A small network was trained on made-up records. Each row is its average activation on records with the value named, seen along a few directions.
Related values have similar rows: they may be neighbours, one step apart, or belong to one group.
In the rows, zero is written as 500.
Random noise pushes rows far along 12 fixed directions. That doesn't count. These rows show it; they differ only by the noise:
698,615,287,362,701,249,385,389,407,465,641,394,433,430,217,276,331,487,526,656,717,400,383,521,635,480
687,543,456,565,489,318,597,622,606,551,712,474,493,361,299,447,615,644,489,653,561,338,326,478,537,531
616,507,465,510,683,356,510,467,508,479,550,573,518,511,402,453,711,492,517,474,593,322,302,597,431,549
580,735,415,542,573,145,614,490,697,515,367,494,663,522,508,386,403,606,631,560,569,338,500,620,332,685
547,620,427,647,346,382,587,571,569,564,407,424,533,488,424,424,437,553,511,552,512,525,559,592,455,541
289,210,497,615,203,563,496,533,404,652,478,632,336,467,462,744,888,354,358,249,281,490,501,448,262,265
486,508,439,655,499,539,476,561,442,545,388,521,446,651,410,424,577,342,453,376,460,527,376,675,520,431
369,330,781,133,401,310,326,508,397,661,410,611,632,375,634,657,793,770,510,636,551,603,574,414,434,704
504,361,673,337,428,683,523,690,729,593,626,758,695,555,570,700,901,333,438,351,459,506,335,372,561,630
498,443,355,284,772,406,500,267,566,439,346,587,666,689,552,364,457,444,646,407,533,473,588,586,318,469
442,348,478,610,502,450,666,586,720,553,428,638,622,637,538,621,703,500,542,346,303,405,413,531,251,411
465,436,376,422,620,298,604,576,668,496,501,557,482,631,446,452,291,565,595,424,274,491,422,472,447,266
454,639,721,575,282,590,433,501,377,417,433,464,488,324,642,595,440,661,464,602,582,735,684,531,522,674
484,430,340,463,310,490,615,509,541,612,499,514,409,512,391,374,521,445,484,401,388,553,638,490,453,307


Field PAGOT:
mazas: 408,494,421,566,512,606,461,185,375,458,460,444,435,415,628,404,365,492,530,575,487,336,782,482,292,408
varu: 496,439,457,584,616,40,337,469,379,443,448,409,412,385,327,897,420,536,474,512,520,368,274,386,351,430
koz: 558,326,580,483,296,655,622,747,670,667,369,514,675,666,425,555,677,433,434,423,465,707,446,502,610,560
gidu: 608,811,595,671,468,688,719,455,355,425,687,623,231,267,644,193,902,502,465,392,585,244,556,714,514,634
kef: 395,210,587,533,422,516,520,620,359,505,412,473,368,542,506,689,624,600,437,406,342,567,438,512,467,293
dula: 566,182,395,339,501,543,605,519,488,607,710,560,317,517,341,465,782,461,450,333,392,363,434,356,562,234
sagis: 531,526,402,531,395,422,469,332,418,559,393,462,546,340,466,543,725,476,520,444,708,383,681,508,295,592
kidit: 552,523,399,671,363,636,677,642,838,629,662,470,814,477,472,451,553,521,506,720,467,388,533,386,471,577
tisaz: 477,673,545,594,544,443,503,606,541,528,541,508,396,543,549,472,318,430,466,509,390,408,348,540,564,525
sas: 521,207,441,321,805,514,506,230,693,396,617,502,750,556,613,696,466,594,624,639,482,358,538,282,269,474
bigek: 720,604,343,231,818,422,525,289,644,391,531,512,708,571,439,368,440,311,587,505,766,439,501,531,531,655
guzu: 565,631,542,433,628,428,478,476,473,411,633,480,483,388,582,534,462,537,512,610,591,335,479,426,542,615
lerop: 437,421,381,594,456,987,485,354,458,643,376,541,628,702,548,188,643,248,490,445,524,612,679,657,488,476
zive: 420,597,541,675,224,629,654,524,465,603,617,473,348,381,587,292,571,648,429,646,394,387,686,542,461,531
buv: 572,715,527,578,432,537,436,483,499,480,563,378,523,351,492,400,370,603,520,694,688,411,561,470,605,671
karep: 522,455,428,529,642,582,636,411,469,398,530,646,377,591,518,427,726,342,500,203,492,324,446,557,402,384
vek: 463,520,420,639,681,599,445,449,562,620,622,452,543,704,493,164,311,515,523,730,389,348,381,576,585,453
reti: 465,670,502,607,434,438,420,378,537,354,560,424,423,374,588,676,197,455,488,507,518,447,556,337,442,573
lev: 484,540,563,529,548,593,624,420,439,476,667,499,367,420,619,278,607,624,488,646,444,377,603,540,469,508
vidu: 474,544,621,614,797,547,473,404,380,334,300,599,570,701,666,534,662,513,537,406,586,448,380,728,366,678
gezo: 456,829,460,232,447,375,552,502,492,420,618,567,234,316,569,387,234,317,506,343,455,527,619,432,632,499
lapir: 368,413,577,291,524,471,510,350,486,570,373,557,551,471,637,369,565,722,620,506,447,528,698,522,357,499
vire: 625,489,436,392,546,340,639,452,409,549,513,521,251,509,359,223,700,645,542,352,510,424,451,605,561,408
kobib: 525,519,545,589,524,410,462,501,518,409,227,427,656,519,556,787,499,423,549,379,635,567,518,566,386,616
bep: 512,346,431,795,584,479,406,476,310,526,604,324,515,355,357,516,596,774,496,815,564,352,422,532,407,389
A value of PAGOT combines one of 5 hidden first parts with one of 5 second parts; all combinations occur once.
Changing only the second part turns vek into reti. bigek has the same second part as vek; what does that change turn bigek into? -> varu
Changing only the second part turns karep into koz. guzu has the same second part as karep; what does that change turn guzu into? -> tisaz
Changing only the second part turns gezo into kobib. zive has the same second part as gezo; what does that change turn zive into? -> dula
Changing only the second part turns vidu into vire. kidit has the same second part as vidu; what does that change turn kidit into? -> lapir

Field BOFA:
mon: 740,574,447,290,370,485,636,633,614,471,726,452,327,354,332,510,331,401,450,371,567,537,511,284,800,448
fim: 728,424,341,256,310,284,676,600,538,587,515,500,533,394,227,633,738,337,433,310,704,582,554,420,475,549
fudis: 553,521,409,490,432,420,610,618,734,816,519,572,624,635,478,270,640,409,477,560,375,320,417,565,487,574
tipu: 354,445,476,644,459,415,375,512,437,539,457,366,617,418,524,687,406,567,494,748,496,445,556,461,344,502
naz: 598,426,700,269,620,362,548,691,620,481,551,510,546,426,511,690,474,718,588,532,445,618,365,419,660,532
razi: 507,320,558,408,626,573,630,644,600,449,595,633,486,550,507,556,572,633,559,442,268,642,400,459,561,284
nem: 580,313,315,603,547,754,564,344,498,326,641,513,485,417,388,718,682,201,460,278,523,486,557,394,349,253
livo: 547,487,363,426,401,305,616,650,486,654,533,511,363,517,263,249,580,549,464,464,465,481,415,579,575,405
bozek: 441,452,665,423,507,396,410,460,258,562,273,549,316,593,577,422,649,624,479,385,509,555,451,666,519,545
papo: 526,393,402,409,549,832,506,589,641,553,537,504,628,823,454,234,395,349,501,562,449,574,472,478,750,426
poko: 519,617,596,601,316,547,614,553,550,327,406,411,582,400,699,775,250,540,488,489,535,693,741,451,446,649
vun: 482,216,471,373,610,418,295,358,245,561,339,509,427,630,329,583,714,413,468,374,536,639,371,568,456,352
rud: 562,601,317,394,506,268,621,476,602,325,618,562,325,386,373,579,275,419,541,221,457,567,512,334,475,316
nul: 519,421,456,544,636,391,463,582,371,748,291,447,439,726,390,186,686,612,525,608,392,541,330,801,575,435
golo: 602,552,579,813,601,500,502,696,467,462,267,382,633,756,448,554,559,427,456,483,623,494,260,765,645,654
sef: 488,411,418,691,475,409,634,711,484,580,365,580,391,695,358,454,825,403,463,241,395,348,238,663,428,396
muza: 442,416,392,453,729,417,432,372,644,488,630,577,547,625,472,537,321,431,517,497,350,317,322,379,394,371
dos: 540,387,383,275,678,263,567,456,537,512,201,504,495,765,431,380,381,598,665,299,426,606,495,593,458,330
risop: 528,434,440,215,596,420,596,494,740,531,553,533,714,589,542,471,401,475,561,576,504,517,563,419,483,552
kan: 558,645,519,762,786,455,257,561,471,351,469,322,552,549,407,648,190,454,525,635,609,431,143,543,669,539
subu: 593,568,658,410,648,550,538,547,543,469,780,657,346,427,600,458,620,457,456,462,460,322,328,467,653,510
mafun: 400,656,393,831,504,811,338,405,444,334,587,413,476,518,476,480,170,344,489,545,507,541,524,481,566,390
sibe: 395,620,525,582,305,383,505,662,569,632,219,332,745,548,588,487,334,665,572,697,549,598,707,541,495,712
gilug: 365,515,586,484,706,556,347,557,492,443,389,602,578,641,581,594,545,336,538,343,464,500,323,525,578,516
nosa: 413,436,570,506,296,723,502,531,784,514,758,491,777,386,632,648,284,633,456,826,443,547,629,191,465,595
The values of BOFA form a network in which each value has 4 neighbours.
List every value one step from mon, in the order listed. -> bozek, golo, kan, subu
List every value one step from risop, in the order listed. -> fim, fudis, poko, nosa
List every value one step from nem, in the order listed. -> tipu, naz, razi, gilug
List every value one step from sef, in the order listed. -> livo, papo, mafun, sibe
A value of BOFA combines one of 5 hidden first parts with one of 5 second parts; all combinations occur once.
Changing only the second part turns razi into gilug. fim has the same second part as razi; what does that change turn fim into? -> sibe
Changing only the second part turns fudis into muza. nul has the same second part as fudis; what does that change turn nul into? -> vun
Changing only the second part turns mafun into nem. sef has the same second part as mafun; what does that change turn sef into? -> tipu
Changing only the second part turns bozek into subu. papo has the same second part as bozek; what does that change turn papo into? -> poko
